These are the activations of a small neural network, seen along a few directions. Each row is one input.
Each table varies a few parts of the input and shows all the possible inputs, shuffled.
A made-up example of a description, with smaller parts first: one of 8 places around a ring, together with either a single point or one of 9 places along a line or (one of 3 separate values, together with one of 6 places along a line).
Shared parts are said once, and a part with two or three values counts as separate values.

A family of inputs:
x1: [-29.2, -11.3, -32.8, -32.8, 22.9, -53.5, 18.1, -43.1, -11.3, -35.8, 11.7, -19.3, -41.0, -4.2]
x2: [-78.9, -1.2, -20.2, -18.8, 56.5, -35.3, 20.9, -21.9, 32.2, -28.6, -0.9, -10.3, -7.3, -20.6]
x3: [32.1, -7.8, 19.4, 5.5, -7.1, 9.5, -13.1, 5.4, -10.5, 13.8, -10.8, 1.0, 8.4, -1.3]
x4: [19.6, -1.5, -7.8, 6.3, -18.6, 21.5, -11.8, 11.8, 2.0, 7.9, -4.7, -2.0, 11.8, 11.8]
x5: [-61.8, 30.0, -2.7, -17.3, 44.0, -14.9, 27.1, -32.0, 24.1, -20.1, -19.5, 4.6, -8.8, -11.8]
x6: [18.8, 8.9, 11.1, 13.5, -23.8, 11.6, -2.2, 17.5, -9.1, 13.2, 15.7, 5.8, -6.0, 5.3]
x7: [27.0, -10.9, 18.3, 6.5, -5.1, 7.4, -9.7, 11.2, -10.8, 8.4, -8.8, 0.1, 11.3, -3.0]
x8: [-28.3, -12.8, -33.8, -33.9, 21.6, -54.6, 19.2, -43.5, -14.3, -34.7, 11.7, -20.7, -36.4, -4.5]
x9: [27.7, -8.0, 17.5, 7.7, -3.0, 8.7, -13.1, 11.1, -10.6, 9.0, -8.7, -0.6, 12.7, -2.4]
x10: [15.1, 6.7, 11.2, 14.5, -24.8, 3.4, -2.4, 18.6, -9.1, 10.5, 13.5, 6.1, -3.1, 5.4]
x11: [14.8, 5.9, 8.1, 13.6, -22.6, 4.9, 0.4, 21.0, -7.4, 11.0, 15.6, 6.5, -3.2, 5.5]
x12: [23.8, -1.8, -4.5, 4.0, -23.0, 22.7, -12.4, 7.0, 0.5, 13.6, -6.1, -1.1, 10.3, 13.5]
x13: [-60.2, 5.9, -13.8, -17.3, 44.8, -18.2, 21.8, -31.2, 25.8, -22.3, 0.3, 6.2, -5.4, -21.9]
x14: [-56.7, 16.2, -11.7, -12.1, 44.0, -10.2, 25.4, -35.4, 20.6, -18.6, -5.8, 9.3, -2.7, -18.7]
x15: [19.8, -4.1, -8.9, 4.5, -21.5, 15.8, -9.3, 9.8, 3.5, 10.5, -6.5, 0.4, 10.3, 13.0]
x16: [19.4, -2.8, -7.6, 5.7, -16.3, 24.3, -14.3, 9.8, -0.8, 10.7, -4.7, 0.4, 10.5, 14.4]
x17: [28.0, -10.7, 16.5, 5.8, -5.9, 2.9, -10.5, 9.1, -9.1, 11.6, -10.7, 1.8, 11.3, -1.1]
x18: [20.1, -3.4, -6.2, 5.2, -23.5, 14.4, -12.2, 7.3, 2.0, 10.0, -8.7, -0.1, 10.5, 13.0]
x19: [19.1, -4.6, -5.6, 4.1, -21.3, 19.6, -8.9, 12.7, 1.1, 8.4, -3.9, -2.2, 12.8, 11.1]
x20: [-68.7, 4.0, -11.5, -21.5, 50.4, -24.8, 21.6, -27.7, 33.3, -28.5, 0.3, -3.8, -9.1, -15.5]
x21: [14.3, 7.6, 8.7, 15.0, -17.1, 13.6, -4.4, 20.8, -11.2, 10.6, 17.3, 6.9, -4.3, 6.5]
x22: [27.6, -8.9, 17.6, 6.0, -0.9, 10.6, -15.6, 9.1, -12.6, 12.0, -8.5, 1.6, 11.3, -0.4]
x23: [28.3, -9.7, 19.5, 5.7, -8.0, 0.4, -13.4, 6.4, -9.8, 11.5, -12.9, 0.9, 11.3, -1.9]
x24: [14.6, 8.6, 9.3, 15.5, -19.6, 10.8, -2.2, 23.0, -9.0, 8.4, 17.5, 4.0, -1.7, 4.1]
x25: [13.7, 5.6, 10.1, 14.5, -21.9, 9.5, 1.3, 23.2, -9.3, 7.8, 17.6, 4.7, -3.3, 3.5]
Describe the family of inputs behind these rows.
Answer: either one of 2 separate values or one of 5 places along a line or (one of 3 separate values, together with one of 6 places around a ring)
What sort of input is x2?
Answer: one of 5 places along a line
Change only the choice among 3 separate values in x16. List by row number the other rows that result.
Answer: x21, x22
Change only the place on the ring of 6 in x4. List by row number the other rows that result.
Answer: x12, x15, x16, x18, x19

A family of inputs:
x26: [21.1, -25.9, 3.3, -3.5, 1.1, -6.0, -7.4, -3.0, -10.1, -3.1, 2.8, -4.8, 5.8, -9.4]
x27: [8.1, 2.5, -11.6, -0.6, -10.3, 13.6, 0.8, -10.0, -4.9, 3.4, 9.0, 6.6, -1.2, 2.5]
x28: [-4.9, 11.7, -5.7, 7.8, 3.8, 32.4, -2.9, 3.8, 16.1, 5.4, -20.7, 9.2, 21.9, 5.3]
x29: [-70.5, -2.9, -41.2, -24.3, 29.7, -30.0, 14.1, -19.7, 29.8, -26.3, 23.6, -15.4, -22.9, 1.0]
x30: [28.2, -23.7, -1.2, -14.9, -7.5, -15.0, -10.8, -7.6, -18.0, -9.1, -8.6, -18.7, -3.5, 7.2]
x31: [14.1, 6.0, -19.3, -10.0, -17.3, 2.1, -6.1, -15.5, -13.9, 3.5, -4.2, -6.3, -13.9, 20.9]
x32: [-0.5, 11.8, 20.8, 19.1, 2.1, 22.2, -9.8, 27.0, 6.0, 16.2, 2.2, 7.5, 12.3, -0.5]
x33: [14.1, 0.7, 9.3, 18.2, -11.4, -0.9, 1.5, 20.4, -18.0, 6.9, 24.9, 8.7, -8.5, -5.9]
x34: [23.0, 4.0, 3.4, 5.7, -20.9, -9.9, -1.4, 14.2, -23.4, 3.1, 13.9, -7.1, -18.2, 8.1]
x35: [7.4, -15.0, 12.1, -0.1, 12.8, 17.4, -10.7, 7.6, 13.5, 2.0, -22.4, -4.4, 27.8, -5.8]
x36: [-2.0, 13.4, -3.0, -0.1, -17.5, 16.1, 4.8, -3.4, 13.0, 5.2, -4.7, 8.7, 6.9, 9.5]
x37: [10.1, -12.4, 7.8, -0.9, -5.3, -5.3, -6.7, 1.8, 7.6, 6.9, -11.6, -2.5, 10.9, -3.4]
x38: [3.9, 12.8, 17.6, 18.8, -19.5, 1.6, 5.4, 26.4, -0.8, 10.0, 12.0, 10.2, 0.2, -0.3]
x39: [-52.1, 16.9, 7.6, -15.1, 60.3, -38.3, 29.1, -42.1, 2.9, -24.1, -16.3, 8.4, -17.5, -29.3]
Describe the family of inputs behind these rows.
Answer: either one of 2 separate values or (one of 3 separate values, together with one of 4 places along a line)
Change only the choice among 3 separate values in x38. List by row number the other rows that result.
Answer: x36, x37
Change only the choice among 3 separate values in x31. List by row number the other rows that result.
Answer: x30, x34

A family of inputs:
x40: [-4.3, -6.0, -4.2, -1.5, 5.1, -9.7, 2.4, -0.6, -4.1, -6.1, 9.3, -3.1, -6.1, -4.5]
x41: [-3.8, 3.8, 0.2, 0.1, 9.3, -3.6, 5.1, -8.2, -3.2, -4.2, -10.0, 2.7, 0.5, -5.3]
x42: [-10.5, 6.5, 8.0, 1.0, 8.6, -4.3, 6.3, -2.5, 1.3, -1.7, 3.8, 5.0, -3.6, -6.6]
x43: [-4.0, -2.4, -13.0, -5.8, -1.4, -6.7, 2.6, -6.9, -3.6, -6.4, 9.0, -4.2, -9.4, 2.5]
x44: [-16.5, 1.8, -2.0, 4.9, 11.2, 0.0, 4.0, 4.1, 10.8, -2.9, -4.2, 2.6, 7.1, -6.6]
x45: [-7.6, 2.5, -5.9, -6.4, 1.3, -6.0, 2.2, -4.3, 1.7, -5.2, 0.7, -5.4, -6.7, 4.4]
x46: [91.7, -8.1, 29.9, 33.3, -62.1, 56.4, -36.9, 55.8, -29.0, 45.4, 3.5, 6.0, 25.0, 23.5]
x47: [-1.9, -3.5, -0.8, -6.3, 6.0, -9.0, -0.6, -7.1, 0.0, -4.3, -8.1, -5.0, -1.5, -0.3]
x48: [-16.1, 5.2, -10.3, 0.1, 4.5, 3.3, 4.9, -2.1, 11.4, -4.0, -4.5, 1.3, 4.1, 0.4]
x49: [-10.4, -0.6, -0.7, -4.0, 6.8, -0.1, 1.8, -8.2, 13.2, -0.4, -8.7, 2.9, 7.1, -3.7]
x50: [1.9, -8.5, -7.8, -5.9, 3.4, -9.7, 0.1, -9.7, -5.2, -5.7, 0.1, -3.8, -4.2, -2.2]
x51: [-9.9, 10.3, -0.5, -3.7, 2.0, -1.1, 7.1, -8.8, 2.1, -2.6, 3.4, 3.7, -6.7, 0.2]
x52: [-8.4, -0.9, 7.1, -5.7, 5.3, -9.5, 0.9, -1.5, 4.6, -1.9, 5.7, -2.8, -5.6, -1.9]
Describe the family of inputs behind these rows.
Answer: either a single point or (one of 3 separate values, together with one of 4 places along a line)
